These are the activations of a small neural network, seen along a few directions. Each row is one input.
Each table varies a few parts of the input and shows all the possible inputs, shuffled.
Descriptions start from the smaller parts, as in this example, which fits no table here: line(4) and (point or ring(9) or (values(2) and ring(5))).
Shared parts are said once, and a part with two or three values counts as separate values.
In the rows, zero is written as 128.

Table:
x1: [109  96 144 214 137 145 106 174 152 107  85 153 126 169]
x2: [178 184  86 102 146 120  76 161 119 130 191 204 102  86]
x3: [127  64 191  91 106 131 172  97 112 145 128  43 125 126]
x4: [ 51 119 136 159 137 118 133 171 130 142  26 135 152 193]
x5: [120  92 103 195 136 177 152 125 168 106  94  74 117 143]
x6: [158  70 147 175 107 153 165 122 152 135 160  63 129 114]
x7: [134 154  73 100 115 117 108  67 128 116 227 150 116  84]
x8: [178 200  63  68 115 113 113 160 138 105 188 152 109 109]
x9: [ 69 105 178 103 104  88 132 143  87 157  41 117 161 174]
x10: [156 151  91  93 146 129 104  75 109 130 219 197 119  73]
x11: [133 213 131 164 141 125 133  27 172 114  75 147 123 146]
x12: [ 83  86 159  74 133 129 151  89 109 145  55  35 144 160]
x13: [149  81 186 199 104 119 124 172 126 135 154 142 140 140]
x14: [117  84 215 123  83  90 148 152  84 153 118 125 140 144]
x15: [ 65 106 108 134 153 157 163 120 146 131  40  50 138 175]
x16: [180 194  65  85 147 116  97 187 135 111 175 183 110  89]
x17: [169 177 100  98 166 150  96 133 107 114 201 209 125  52]
What do these inputs look like to the network?
Answer: point or line(6) or (values(2) and ring(5))
Which other rows does x4 become when the values(2) part takes its other values? List them by row number.
Answer: x15

Table:
x18: [106 194  56 110 166 143 128 121 154 116  81 137 125 138]
x19: [105 121 154  51 101  88 138 127  94 147 104  93 134 151]
x20: [180 146  99 178 123 139 113 116 160 111 207 164 108  97]
x21: [135 110 123  48 134 131 134  71  98 142 173  90 124  89]
x22: [142 149  79 179 151 148  92 198 158  99 127 174 115 135]
x23: [115 126 166 174 135 114  98 187 116 132  88 197 135 156]
x24: [158 194  88  98 144 141 132  45 154 108 151 122 111  98]
x25: [ 66 158 129 113 137 103 118 113 111 139  53 154 151 165]
x26: [ 91  36 172 215 118 172 188  91 169 127  55   7 136 178]
x27: [159  79 149 122 107 132 135 140 100 136 225 137 128  77]
x28: [151  95 192 120  92  96 133 199  93 151 143 135 142 127]
What do these inputs look like to the network?
Answer: point or (values(2) and ring(5))
Which other rows does x21 become when the values(2) part takes its other values? List them by row number.
Answer: x27
Which other rows does x24 become when the values(2) part takes its other values? List them by row number.
Answer: x20

Table:
x29: [ 79 145 144  98 118  95 123 156 109 135  55 127 144 178]
x30: [ 86 146 103 138 166 144 120 143 147 116  39 128 130 167]
x31: [119  75 129 205 123 150 136 160 156 125 119  97 133 153]
x32: [139 119 155  95 120 103 107 125  88 148 186 172 129  97]
x33: [134  70 192 151 104 124 150 172 115 144 111  90 139 136]
x34: [155 128 104  59 123 138 143  37 124 124 193  69 118  78]
x35: [131 185  99  67 123  85 104 150 107 138 136 179 129 124]
x36: [186 111 154 113 112 122 120 165 109 131 199 146 117  95]
x37: [156 190  93 168 148 141 113 103 163 102 154 182 120 108]
x38: [131 196  62 108 169 143 102 139 136 117 122 176 122 111]
x39: [163 119  94 165 123 148 118 159 146 105 200 153 108  98]
x40: [114 142 127 206 138 144 126 103 170 114  67 129 121 166]
x41: [106  89 145  92 118 143 188  47 132 143 111  22 129 134]
x42: [ 93  76 191 127 108 110 140 131  88 151  99 123 153 145]
Changing only one part turns x39 into x31. The same change can be made to x32. Which row results?
Answer: x42
What do these inputs look like to the network?
Answer: values(2) and (point or ring(6))
Which other rows does x35 become when the values(2) part takes its other values? List them by row number.
Answer: x29

Table:
x43: [142 102 105  72 112 122 129 117  89 146 230 130 128  68]
x44: [ 74 120 142 179 141 124 102 170 128 131  34 151 143 184]
x45: [149 115 141  75 101  91 102 173  83 132 212 169 122  99]
x46: [133 179  86 146 158 119  63 175 126 113 130 231 127 123]
x47: [ 88 126 123 115 146 131 134 179 132 138  36  99 129 176]
x48: [140  42 195 165 133 166 161  81 126 136 128  64 130 117]
x49: [116 113 115 146 118 147 165  92 170 111  78  36 117 160]
x50: [100 106 125 216 123 144 150  91 176 119  92  87 129 173]
x51: [176 174  58 113 125 146 130  96 168  96 178 108  97 101]
x52: [147 184  51  70 165 156 125 120 138 109 155 124 120  90]
x53: [150 189  64  83 163 126  98 184 130 122 132 177 112 116]
x54: [134 183  96 172 155 136  94 141 140 107 143 237 126 112]
x55: [159 164  70 183 131 143 110  96 178 104 194 162 110 112]
x56: [ 87  39 159 102 103 124 163 115  94 159 130  61 151 132]
x57: [ 83 152 179  66 115  88 151  31 107 154  56  95 147 155]
x58: [ 87 119 108 104 154 157 160 117 142 124  59  49 139 147]
x59: [ 73 124 152 207 142 138 134 137 139 126  43 157 144 172]
x60: [ 95  53 194 104  88  99 138 170  87 148 110  95 144 166]
x61: [147  78 217 178  83 108 152 205 118 146  99 105 145 161]
x62: [202 135 165 150  96 101 116 209 121 131 198 179 123  96]
x63: [192 101 148 139 139 165 124  84 126 125 227 132 106  56]
x64: [142 218 125  32 126  85 116  32  97 141 152 168 127  99]
What do these inputs look like to the network?
Answer: values(2) and (point or line(4) or ring(6))
Changing only the values(2) part turns x57 into x64. The same change can be made to x49. Which row results?
Answer: x51
A walk changes only the line(4) part. It starts at x62 and steps to x45. List the rest of the walk in order.
Answer: x43, x63
A walk changes only the ring(6) part. It starts at x55 and steps to x51. List the rest of the walk in order.
Answer: x52, x53, x46, x54

Table:
x65: [113 132 119 136 153 148 144 114 151 134  65  81 133 149]
x66: [120  80 145 131 129 146 129 168 117 119 123 105 129 128]
x67: [150 176  94 180 147 135  86 109 148 112 169 217 117 102]
x68: [183 148 101 131 134 134 112 101 132 124 243 175 113  65]
x69: [124 117 139 173 128 143 151 160 155 125  82 102 123 160]
x70: [159 168  58 171 155 158 106 140 160 108 173 181 114  95]
x71: [172 191  66  53 140 119  96 149 122 107 193 172 106  89]
x72: [124  88 130 115 113 113 116 191 113 141 130 111 129 142]
x73: [107 130 118 156 122 136 154 131 156 120  82  87 139 157]
x74: [ 69 132 136 122 136 117 133  84 120 136  67 129 138 162]
x75: [174 148  63 140 146 152 100 126 151 103 218 165 103  86]
x76: [179 190 104  49 128 107 108 121 106 130 222 181 115  70]
x77: [128 114 122 112 140 146 134  97 139 128 106  68 122 132]
x78: [105 103 140 157 142 150 139 180 128 123  83 117 141 145]
x79: [105 138 150 146 143 125 125  81 138 135  65 122 136 156]
x80: [158 212  61  83 150 122 101 165 130 111 147 189 117  98]
x81: [149 220  99  96 142 101  81 133 118 114 142 223 119 106]
x82: [156  92 181 138 101 122 153 116 120 139 159 107 121 116]
x83: [121 111 121 132 108 133 144 114 143 112 126  73 128 140]
x84: [ 77 126 104 111 146 139 153 117 134 135  68  90 135 155]
x85: [107 111 126 142 126 118 126 202 124 144  87 123 141 159]
x86: [ 98 136 151 165 112 114 135  98 142 123  82 128 142 164]
x87: [145 110 160 103 123 130 146  66 115 147 142  87 132 105]
x88: [141  84 169 106  97  98 129 158  91 160 167 127 139 115]
x89: [ 96 109 173 165 133 127 120 146 114 125  82 157 145 155]
x90: [ 92 107 106  84 132 137 144 100 122 129 111  76 125 138]
x91: [111 103 144  76 114 123 155  69  99 149 148  94 134 111]
x92: [115 122 171 181 119 121 132 127 142 128  82 143 127 168]
x93: [ 99 119 160 152 118  96 107 169 110 146  87 163 144 168]
x94: [137  76 183 121 113 129 141 137  95 139 159 122 139 101]
x95: [140 108 160 122  93 117 155  84 119 133 162  92 137 112]
x96: [140  95 143 148 116 139 142 146 143 119 124  89 111 144]
What do these inputs look like to the network?
Answer: line(4) and (values(2) or line(6))
Changing only the line(4) part turns x75 into x67. The same change can be made to x66. Which row results?
Answer: x89
Which other rows does x93 become when the line(6) part takes its other values? List them by row number.
Answer: x74, x79, x86, x89, x92
Which other rows does x80 become when the values(2) part takes its other values? List them by row number.
Answer: x70

Table:
x97: [ 46  16 202 149 108 127 163 110  95 159  65  59 159 174]
x98: [126 182  70 161 179 157 108 126 156 115 112 179 130 118]
x99: [182 101 114 166 118 150 114 131 150 101 216 128 107  97]
x100: [146 139  96 183 139 132  85 182 150 114 150 188 108 133]
x101: [160 147  87 143 152 175 144  80 157 105 176 121 110  78]
x102: [134 143 139 127 108  95 114 206 102 135 148 201 137 129]
x103: [171 109 155 116  94 108 134 154 104 145 208 134 135  86]
x104: [ 81  83 130 129 127 146 171 165 147 131  24  19 137 188]
x105: [134 163  93  67 121 117 142  46 135 129 170 100 115 111]
x106: [100  95 210 216 112 130 162 107 156 133  21  80 141 195]
x107: [122 165 142  67 145 105  96 158  91 130 107 177 131 125]
x108: [163 124 151  53 130 119 125 108  91 148 164 122 122  89]
x109: [100 197  76  87 132 102 106  90 129 120 102 156 131 141]
What do these inputs look like to the network?
Answer: values(3) or (values(2) and ring(5))
Which other rows does x99 become when the values(2) part takes its other values? List them by row number.
Answer: x100
Which other rows does x102 become when the values(2) part takes its other values? List them by row number.
Answer: x103
